Each row below is a small network's average activation on inputs in which a field has the value named, seen along a few directions.
Values that are neighbours, or in one group, have similar rows; names and order tell nothing.
In the rows, zero is written as 500.
Strong random noise was added to every row along 3 fixed directions; ignore it. To show where, here is one row again and again, with new noise each time:
[587 354 609 510 506 345 596 434 362 527 470 503 679 491 475 512]
[596 335 497 389 550 544 566 494 641 414 524 359 223 328 703 500]
[648 355 624 715 662 464 325 453 386 258 427 744 611 452 675 602]
[366 607 388 396 348 452 674 584 460 621 697 323 581 420 372 367]
[530 371 518 310 417 387 755 469 501 643 548 262 476 423 459 435]


Bafe, 11 values:
j9: [589 419 547 394 525 456 667 416 475 595 383 465 449 415 580 414]
j1: [563 716 469 651 640 600 373 538 555 392 439 655 446 394 690 497]
j7: [340 599 491 658 433 542 515 581 462 449 658 525 616 493 423 438]
j10: [383 844 338 417 405 560 470 586 528 596 523 519 573 508 340 477]
j5: [452 536 524 391 363 342 559 425 337 774 386 472 721 799 189 489]
j8: [631 299 638 581 641 471 471 420 543 331 369 574 320 375 724 554]
j11: [441 371 517 376 461 505 522 459 544 639 503 428 476 693 341 525]
j6: [473 638 332 351 437 640 434 567 717 498 495 399 308 485 462 575]
j4: [413 870 304 470 497 713 417 596 633 496 557 498 395 358 556 507]
j3: [416 409 615 630 469 441 386 445 360 529 487 571 675 806 294 594]
j2: [411 467 438 695 529 598 325 638 539 312 694 592 426 525 620 411]
The values of Bafe form a line.
- A walk along Bafe starts at j3 and steps to its neighbour j11. Put j9, j5, j6, j2 in the order it reaches them. => j5, j6, j9, j2
- Name the neighbours of j4, in listed order. => j1, j10

Dadaf, 20 values:
v9: [441 335 408 457 560 762 404 452 665 511 520 366 376 470 525 707]
v17: [627 694 247 514 451 609 409 418 578 498 490 513 399 298 712 522]
v7: [486 376 638 463 472 387 842 464 399 713 726 282 742 467 424 318]
v13: [562 694 436 207 576 419 745 548 696 853 463 344 510 297 447 505]
v5: [571  86 671 785 488 540 370 349 485 324 331 574 378 621 684 658]
v19: [416 313 588 659 464 402 641 438 445 547 632 327 460 390 498 558]
v4: [690 614 437 547 476 613 396 412 474 153 458 637 340 263 656 388]
v8: [698 355 535 496 527 360 174 388 527 244 179 758 406 526 598 658]
v12: [346 688 556 699 571 250 561 689 191 467 590 637 921 528 405 263]
v14: [642 365 752 865 607 329 281 380 208  98 442 903 684 461 591 513]
v3: [752 404 651 448 648 495 371 440 475 467 199 649 633 815 526 703]
v11: [808 317 615 463 506 362 431 180 277 662 176 607 705 680 421 729]
v18: [ 82 965 172 603 430 735 267 844 554 576 828 436 634 698 269 476]
v2: [757 340 747 191 504 309 630 243 415 598 162 565 514 812 322 455]
v1: [437 212 763 500 525 355 542 502 331 728 436 473 661 838 313 539]
v16: [449 279 595 193 393 328 837 523 516 704 564 351 531 767 232 290]
v6: [626 367 825 601 663 282 694 347 384 750 362 518 900 470 481 617]
v20: [612 320 605 724 374 323 436 520 361 259 392 624 641 645 512 516]
v10: [419 634 377  49 524 566 796 675 817 639 474 271  42 207 551 330]
v15: [474 430 485 604 547 600 562 369 477 564 562 476 485 302 635 721]
Each value of Dadaf is a pair of two hidden parts, and every pair occurs once (5 first parts, 4 second parts).
- v8 and v10 share the first part; v8 and v9 share the second. Which value has the first part of v9 and the second part of v10? => v6
- v19 and v5 share the first part; v19 and v17 share the second. Which value has the first part of v17 and the second part of v5? => v11
- v4 and v2 share the first part; v4 and v15 share the second. Which value has the first part of v15 and the second part of v2? => v18

Muro, 15 values:
l5: [520 300 556 285 438 478 607 452 611 597 410 376 426 621 438 524]
l14: [539 353 598 523 502 399 576 478 487 524 493 455 526 553 466 475]
l11: [549 471 465 487 560 597 456 487 601 372 550 504 264 387 660 509]
l10: [493 384 547 601 539 491 431 501 437 448 457 583 512 575 557 548]
l13: [356 686 400 478 372 527 454 574 479 592 526 512 634 614 336 455]
l3: [611 468 506 351 497 492 622 425 568 618 444 415 443 482 468 542]
l1: [346 542 443 561 396 485 555 552 399 450 682 517 528 448 429 401]
l2: [333 702 366 584 504 597 393 633 565 454 658 477 484 424 505 501]
l9: [564 439 557 554 539 489 560 508 464 479 515 457 487 442 602 454]
l12: [511 634 449 587 544 531 460 546 516 420 587 535 493 342 585 402]
l6: [482 649 429 564 525 534 419 510 491 454 494 546 538 447 546 517]
l8: [520 561 498 786 722 650 116 511 498 214 465 842 546 513 666 633]
l7: [623 404 535 268 464 423 600 411 511 626 285 417 415 539 463 570]
l15: [413 531 420 465 498 673 407 598 677 420 648 412 258 496 546 499]
l4: [608 524 506 554 598 587 418 501 564 344 414 596 339 352 708 511]
Each value of Muro is a pair of two hidden parts, and every pair occurs once (5 first parts, 3 second parts).
- l15 and l3 share the first part; l15 and l5 share the second. Which value has the first part of l5 and the second part of l3? => l7
- l11 and l4 share the first part; l11 and l9 share the second. Which value has the first part of l9 and the second part of l4? => l12
